These are the activations of a small network on made-up records, seen along a few directions, one row for each record.
After each row come some of the record's fields: K, M, U, W, E.
A field that a record lacks is left out.
Other fields move the rows too, some of them a lot.
(in the rows, 500 means zero)
Random noise pushes rows far along 16 fixed directions. That doesn't count. These rows show it; they differ only by the noise:
614; 501; 513; 216; 306; 509; 454; 506; 591; 416; 544; 360; 487; 776; 492; 649; 696; 543; 525; 457; 527; 566; 517; 414; 611; 628; 581; 565; 344; 493; 452; 450
501; 486; 373; 596; 513; 498; 489; 638; 575; 477; 493; 661; 413; 294; 632; 597; 480; 689; 645; 416; 362; 156; 554; 598; 404; 538; 521; 504; 467; 549; 436; 292
418; 459; 444; 470; 516; 516; 770; 441; 440; 583; 560; 633; 543; 608; 153; 481; 510; 524; 635; 305; 632; 507; 666; 499; 555; 563; 274; 696; 475; 443; 456; 573
467; 529; 371; 253; 433; 649; 492; 440; 461; 648; 433; 518; 629; 371; 432; 411; 347; 465; 584; 655; 202; 474; 569; 379; 640; 391; 506; 491; 648; 658; 526; 670
347; 396; 292; 595; 524; 379; 239; 434; 575; 500; 676; 714; 430; 503; 443; 504; 451; 361; 510; 697; 566; 507; 643; 567; 543; 454; 580; 622; 377; 682; 561; 622
525; 540; 569; 460; 545; 520; 506; 482; 442; 545; 472; 399; 592; 575; 518; 552; 522; 348; 520; 475; 578; 562; 491; 415; 538; 415; 516; 482; 389; 474; 514; 540
686; 654; 352; 464; 458; 383; 573; 383; 740; 607; 402; 391; 470; 403; 279; 395; 531; 642; 442; 595; 565; 564; 501; 346; 596; 544; 645; 492; 647; 715; 456; 554
311; 420; 635; 372; 487; 725; 584; 631; 356; 544; 479; 540; 504; 485; 473; 451; 427; 661; 522; 410; 216; 575; 472; 539; 543; 667; 242; 451; 678; 595; 353; 485
515; 549; 443; 665; 587; 409; 382; 550; 538; 526; 497; 319; 420; 518; 479; 428; 546; 457; 239; 520; 715; 530; 457; 630; 296; 561; 380; 439; 349; 507; 498; 455
319; 510; 435; 648; 491; 479; 387; 395; 475; 502; 556; 677; 630; 317; 580; 420; 362; 468; 541; 459; 417; 409; 467; 535; 518; 460; 469; 534; 617; 454; 477; 629
356; 447; 529; 698; 431; 503; 488; 377; 543; 360; 535; 616; 581; 370; 332; 440; 542; 406; 394; 475; 516; 574; 440; 648; 546; 539; 329; 531; 544; 452; 448; 433
640; 658; 392; 510; 604; 413; 676; 267; 486; 620; 635; 454; 486; 364; 268; 515; 377; 813; 359; 495; 677; 361; 666; 229; 469; 472; 430; 686; 711; 463; 519; 763
452; 500; 567; 697; 654; 526; 465; 384; 405; 580; 515; 281; 602; 413; 459; 562; 445; 390; 421; 546; 611; 633; 420; 432; 502; 398; 420; 427; 479; 580; 417; 533
458; 227; 637; 626; 460; 586; 694; 458; 468; 343; 361; 515; 380; 664; 551; 634; 542; 561; 552; 549; 445; 279; 438; 471; 293; 429; 347; 282; 419; 447; 572; 404
601; 542; 346; 328; 391; 396; 413; 627; 689; 327; 600; 560; 374; 474; 291; 531; 772; 592; 308; 463; 449; 351; 528; 674; 474; 740; 372; 606; 322; 536; 494; 396
542; 409; 635; 633; 438; 569; 600; 505; 373; 437; 329; 444; 407; 481; 633; 540; 288; 513; 417; 715; 495; 565; 556; 514; 511; 312; 476; 458; 743; 473; 622; 507
562; 512; 510; 595; 409; 564; 491; 594; 498; 514; 411; 377; 402; 440; 521; 458; 345; 516; 386; 674; 611; 704; 610; 725; 565; 500; 541; 564; 655; 467; 473; 265
237; 344; 614; 646; 887; 405; 649; 607; 406; 683; 634; 808; 338; 623; 365; 409; 364; 575; 679; 454; 632; 482; 543; 550; 418; 658; 443; 458; 513; 532; 438; 691

581; 505; 362; 648; 668; 402; 619; 556; 520; 630; 516; 439; 420; 368; 400; 492; 453; 718; 598; 432; 566; 325; 480; 570; 372; 592; 486; 503; 564; 540; 388; 483
{M: m2, U: u2, W: w2}
265; 407; 547; 274; 777; 717; 371; 592; 247; 649; 644; 581; 669; 441; 451; 425; 405; 167; 561; 627; 255; 433; 519; 602; 460; 421; 369; 407; 291; 445; 533; 634
{M: m3, U: u1, W: w1}
547; 459; 449; 524; 506; 604; 577; 471; 416; 504; 490; 215; 732; 270; 332; 664; 551; 421; 658; 439; 353; 499; 348; 651; 672; 495; 379; 504; 497; 475; 278; 343
{K: k2, M: m2, U: u2, W: w1, E: e1}
497; 423; 538; 576; 506; 339; 528; 600; 529; 382; 384; 582; 425; 607; 532; 418; 546; 281; 481; 586; 543; 475; 361; 760; 481; 514; 539; 361; 398; 315; 627; 505
{K: k2, M: m5, U: u2, W: w2, E: e2}
557; 505; 295; 629; 439; 432; 568; 238; 553; 590; 420; 436; 573; 471; 565; 467; 362; 536; 587; 567; 562; 269; 517; 317; 373; 292; 575; 449; 561; 465; 600; 665
{M: m3, U: u1, W: w1}
595; 619; 474; 488; 567; 284; 457; 712; 458; 491; 486; 565; 373; 503; 528; 449; 506; 439; 355; 478; 565; 570; 504; 602; 533; 536; 512; 592; 523; 517; 623; 657
{K: k1, M: m5, U: u2, W: w2, E: e1}
482; 473; 601; 395; 495; 615; 489; 491; 538; 372; 581; 719; 447; 426; 440; 459; 594; 548; 351; 580; 368; 420; 552; 495; 423; 523; 442; 494; 506; 486; 592; 427
{M: m1, U: u2, W: w1}
471; 531; 498; 583; 494; 329; 428; 560; 570; 461; 563; 509; 510; 550; 563; 556; 640; 461; 570; 330; 571; 634; 340; 528; 569; 630; 539; 553; 483; 587; 429; 557
{K: k1, M: m3, U: u2, W: w2, E: e2}
417; 581; 530; 476; 595; 530; 442; 636; 391; 608; 597; 566; 557; 335; 509; 453; 351; 391; 539; 504; 460; 652; 544; 688; 682; 539; 544; 609; 584; 430; 430; 442
{M: m2, U: u1, W: w1}
473; 582; 449; 335; 629; 682; 505; 632; 391; 676; 584; 477; 610; 368; 331; 473; 511; 430; 548; 410; 396; 548; 597; 595; 554; 540; 388; 588; 381; 542; 389; 342
{M: m1, U: u2, W: w1}
625; 441; 637; 532; 545; 230; 577; 680; 478; 335; 339; 516; 378; 661; 534; 510; 629; 390; 460; 514; 503; 506; 310; 553; 531; 508; 489; 410; 540; 529; 654; 778
{M: m2, U: u2, W: w1}
361; 367; 784; 513; 569; 388; 558; 467; 391; 323; 440; 592; 590; 768; 547; 493; 687; 297; 549; 344; 428; 561; 204; 382; 505; 518; 380; 320; 430; 455; 571; 828
{K: k2, M: m3, U: u2, W: w1, E: e1}
566; 516; 375; 411; 279; 479; 450; 332; 514; 486; 474; 320; 620; 570; 679; 606; 454; 653; 641; 430; 407; 359; 404; 356; 558; 495; 621; 488; 561; 394; 422; 595
{K: k2, M: m5, U: u2, W: w2, E: e2}
565; 619; 414; 523; 475; 521; 402; 538; 505; 527; 335; 329; 615; 447; 512; 369; 600; 372; 393; 429; 455; 547; 431; 478; 421; 434; 401; 437; 411; 664; 503; 502
{M: m3, U: u2, W: w1}
460; 470; 396; 195; 432; 574; 560; 517; 578; 604; 501; 559; 590; 501; 321; 452; 503; 423; 709; 550; 330; 476; 526; 563; 654; 572; 549; 513; 497; 500; 458; 523
{M: m4, U: u1, W: w2}
609; 434; 470; 406; 423; 527; 748; 433; 501; 481; 397; 360; 505; 755; 361; 566; 630; 630; 596; 334; 581; 301; 542; 388; 369; 525; 342; 486; 357; 393; 494; 514
{M: m3, U: u1, W: w1}
447; 508; 545; 512; 556; 375; 332; 544; 471; 497; 562; 468; 425; 779; 693; 534; 577; 428; 474; 433; 620; 582; 445; 442; 471; 571; 614; 430; 240; 515; 505; 544
{K: k2, M: m5, U: u1, W: w1, E: e2}
414; 528; 504; 431; 427; 639; 359; 235; 642; 495; 635; 441; 479; 589; 440; 402; 614; 610; 178; 577; 546; 554; 516; 216; 271; 548; 416; 403; 402; 616; 524; 488
{M: m3, U: u2, W: w2}
635; 644; 485; 508; 663; 416; 656; 665; 464; 709; 318; 409; 443; 495; 603; 410; 414; 574; 596; 418; 539; 442; 454; 462; 444; 500; 622; 387; 530; 516; 496; 519
{K: k2, M: m5, U: u2, W: w1, E: e2}
536; 372; 474; 593; 243; 453; 529; 642; 401; 227; 324; 565; 424; 548; 558; 680; 606; 419; 474; 417; 370; 525; 539; 554; 584; 355; 240; 642; 533; 706; 642; 549
{K: k2, M: m2, U: u2, W: w2, E: e1}
447; 506; 623; 450; 731; 547; 563; 472; 315; 603; 616; 494; 563; 527; 561; 578; 431; 531; 528; 418; 527; 341; 508; 319; 367; 432; 415; 473; 451; 383; 524; 697
{M: m3, U: u2, W: w1}
536; 465; 370; 583; 525; 429; 624; 322; 738; 568; 437; 464; 556; 489; 335; 446; 613; 514; 679; 481; 562; 372; 371; 417; 404; 522; 614; 348; 422; 539; 435; 446
{K: k1, M: m3, U: u2, W: w2, E: e2}
393; 364; 706; 502; 565; 534; 605; 563; 315; 507; 382; 446; 403; 708; 670; 493; 409; 544; 454; 501; 401; 517; 378; 390; 367; 474; 343; 291; 589; 516; 580; 727
{K: k1, M: m5, U: u1, W: w2, E: e1}
515; 423; 371; 698; 296; 485; 664; 653; 620; 606; 161; 446; 348; 684; 678; 365; 351; 686; 776; 394; 639; 506; 560; 691; 386; 549; 594; 458; 638; 493; 430; 260
{M: m3, U: u2, W: w2}
586; 448; 700; 474; 489; 535; 674; 815; 326; 406; 302; 677; 491; 448; 661; 666; 453; 330; 770; 445; 328; 543; 544; 633; 742; 335; 576; 574; 611; 488; 580; 392
{M: m4, U: u2, W: w2}
505; 432; 517; 654; 411; 373; 494; 449; 608; 382; 502; 575; 401; 551; 543; 635; 592; 495; 556; 521; 540; 609; 443; 458; 615; 490; 618; 513; 501; 656; 502; 422
{M: m5, U: u2, W: w1}
270; 348; 714; 412; 460; 774; 372; 453; 348; 438; 616; 649; 514; 665; 819; 592; 478; 483; 538; 518; 313; 511; 531; 314; 408; 431; 486; 406; 400; 531; 551; 447
{M: m1, U: u1, W: w1}
561; 365; 528; 211; 481; 557; 682; 566; 600; 539; 534; 573; 338; 585; 418; 553; 464; 703; 681; 676; 334; 377; 520; 513; 560; 659; 662; 417; 607; 448; 482; 447
{M: m2, U: u1, W: w2}
479; 554; 397; 528; 700; 627; 501; 571; 473; 649; 550; 402; 635; 189; 265; 463; 484; 402; 540; 477; 445; 441; 527; 703; 498; 528; 396; 487; 375; 511; 312; 259
{M: m3, U: u1, W: w2}
647; 520; 492; 762; 547; 450; 373; 448; 683; 477; 375; 218; 508; 378; 650; 511; 542; 497; 432; 618; 655; 418; 328; 555; 303; 438; 684; 280; 445; 487; 425; 284
{M: m3, U: u2, W: w2}
698; 637; 410; 562; 505; 324; 525; 629; 470; 422; 454; 491; 451; 314; 429; 595; 579; 552; 408; 402; 488; 521; 535; 494; 622; 454; 426; 692; 605; 698; 545; 586
{K: k2, M: m1, U: u2, W: w2, E: e1}
490; 428; 520; 688; 612; 455; 492; 475; 459; 479; 549; 453; 513; 412; 561; 659; 507; 510; 592; 455; 533; 392; 424; 507; 454; 457; 505; 458; 442; 517; 434; 456
{M: m1, U: u1, W: w2}
457; 448; 535; 682; 355; 543; 595; 388; 610; 407; 271; 759; 575; 357; 443; 469; 517; 316; 678; 543; 375; 662; 542; 344; 719; 237; 593; 496; 660; 806; 575; 440
{M: m2, U: u2, W: w2}
629; 447; 468; 359; 386; 618; 683; 464; 511; 474; 381; 431; 505; 597; 526; 603; 534; 634; 695; 468; 409; 291; 567; 391; 466; 440; 554; 459; 443; 415; 506; 353
{K: k2, M: m3, U: u2, W: w1, E: e1}
474; 485; 635; 413; 506; 760; 419; 350; 361; 542; 630; 242; 643; 543; 548; 560; 380; 517; 432; 585; 591; 608; 570; 469; 479; 471; 523; 509; 484; 239; 377; 351
{K: k2, M: m3, U: u2, W: w2, E: e1}

Which values does each new row have?
577; 540; 674; 424; 383; 503; 794; 401; 490; 445; 467; 398; 510; 681; 354; 594; 665; 648; 465; 240; 582; 636; 427; 298; 573; 601; 341; 535; 559; 453; 462; 508
{M: m1, U: u1, W: w1}
718; 573; 720; 693; 431; 430; 558; 515; 587; 253; 318; 573; 389; 421; 651; 642; 591; 542; 399; 535; 576; 562; 525; 316; 588; 328; 681; 492; 603; 616; 607; 342
{K: k2, M: m3, U: u2, W: w2, E: e1}
394; 486; 442; 346; 512; 399; 408; 432; 482; 464; 551; 597; 663; 530; 364; 406; 569; 313; 540; 471; 343; 429; 350; 533; 605; 552; 464; 454; 407; 413; 510; 793
{K: k2, M: m5, U: u2, W: w2, E: e2}
556; 480; 370; 535; 398; 463; 301; 407; 588; 444; 512; 341; 468; 606; 685; 617; 616; 577; 448; 505; 525; 380; 466; 335; 345; 445; 545; 448; 326; 639; 522; 506
{K: k2, M: m2, U: u2, W: w1, E: e1}
610; 547; 469; 598; 470; 368; 428; 554; 385; 462; 550; 236; 552; 484; 674; 661; 449; 638; 557; 360; 577; 480; 421; 584; 577; 555; 506; 644; 615; 386; 368; 591
{M: m2, U: u1, W: w1}
430; 492; 776; 510; 563; 580; 403; 552; 420; 447; 598; 505; 456; 581; 757; 588; 489; 617; 451; 451; 492; 596; 427; 386; 480; 584; 572; 431; 549; 452; 424; 446
{M: m2, U: u2, W: w2}
408; 454; 543; 674; 723; 312; 604; 657; 400; 491; 462; 478; 555; 453; 435; 428; 519; 296; 541; 337; 571; 370; 252; 850; 397; 597; 307; 374; 399; 204; 476; 612
{K: k1, M: m5, U: u1, W: w2, E: e1}
468; 479; 470; 598; 505; 411; 546; 444; 577; 468; 461; 592; 623; 422; 529; 510; 556; 284; 669; 449; 484; 376; 348; 584; 502; 423; 574; 426; 412; 369; 541; 475
{M: m3, U: u2, W: w1}
665; 673; 378; 332; 308; 461; 473; 610; 612; 454; 275; 499; 477; 403; 593; 359; 512; 552; 346; 510; 320; 343; 514; 490; 463; 461; 484; 469; 597; 528; 640; 548
{M: m3, U: u1, W: w1}
653; 381; 530; 283; 452; 633; 655; 529; 469; 435; 554; 393; 455; 537; 423; 695; 540; 660; 642; 591; 377; 361; 543; 575; 566; 573; 565; 516; 484; 342; 432; 275
{K: k2, M: m1, U: u2, W: w1, E: e1}
577; 653; 330; 508; 353; 599; 426; 463; 526; 568; 425; 466; 560; 309; 606; 477; 401; 549; 434; 507; 445; 484; 677; 377; 490; 319; 493; 638; 618; 662; 557; 454
{M: m3, U: u1, W: w2}
440; 409; 566; 433; 449; 419; 354; 560; 630; 368; 553; 595; 437; 570; 479; 571; 651; 393; 539; 584; 434; 659; 421; 546; 680; 598; 619; 469; 432; 691; 468; 495
{M: m1, U: u1, W: w2}
548; 401; 443; 364; 409; 444; 441; 398; 551; 386; 479; 347; 528; 637; 531; 621; 627; 538; 553; 547; 346; 324; 352; 391; 499; 522; 520; 366; 379; 517; 496; 628
{K: k2, M: m3, U: u1, W: w1, E: e1}
475; 554; 398; 424; 425; 605; 376; 693; 558; 665; 325; 503; 456; 395; 672; 359; 341; 458; 570; 645; 307; 630; 559; 573; 577; 457; 658; 421; 617; 763; 473; 367
{M: m5, U: u2, W: w2}
344; 459; 421; 727; 395; 650; 536; 544; 518; 596; 342; 471; 575; 417; 572; 398; 436; 531; 657; 320; 426; 553; 455; 646; 448; 541; 368; 427; 537; 602; 314; 207
{M: m2, U: u1, W: w1}
523; 624; 585; 486; 417; 582; 486; 475; 490; 434; 441; 449; 604; 292; 610; 477; 457; 639; 396; 411; 352; 436; 432; 431; 517; 494; 444; 479; 706; 428; 444; 487
{M: m3, U: u2, W: w2}
406; 464; 719; 682; 405; 691; 538; 463; 476; 406; 405; 617; 470; 419; 682; 481; 450; 674; 435; 432; 391; 611; 505; 363; 448; 450; 436; 434; 736; 629; 458; 319
{M: m1, U: u2, W: w2}
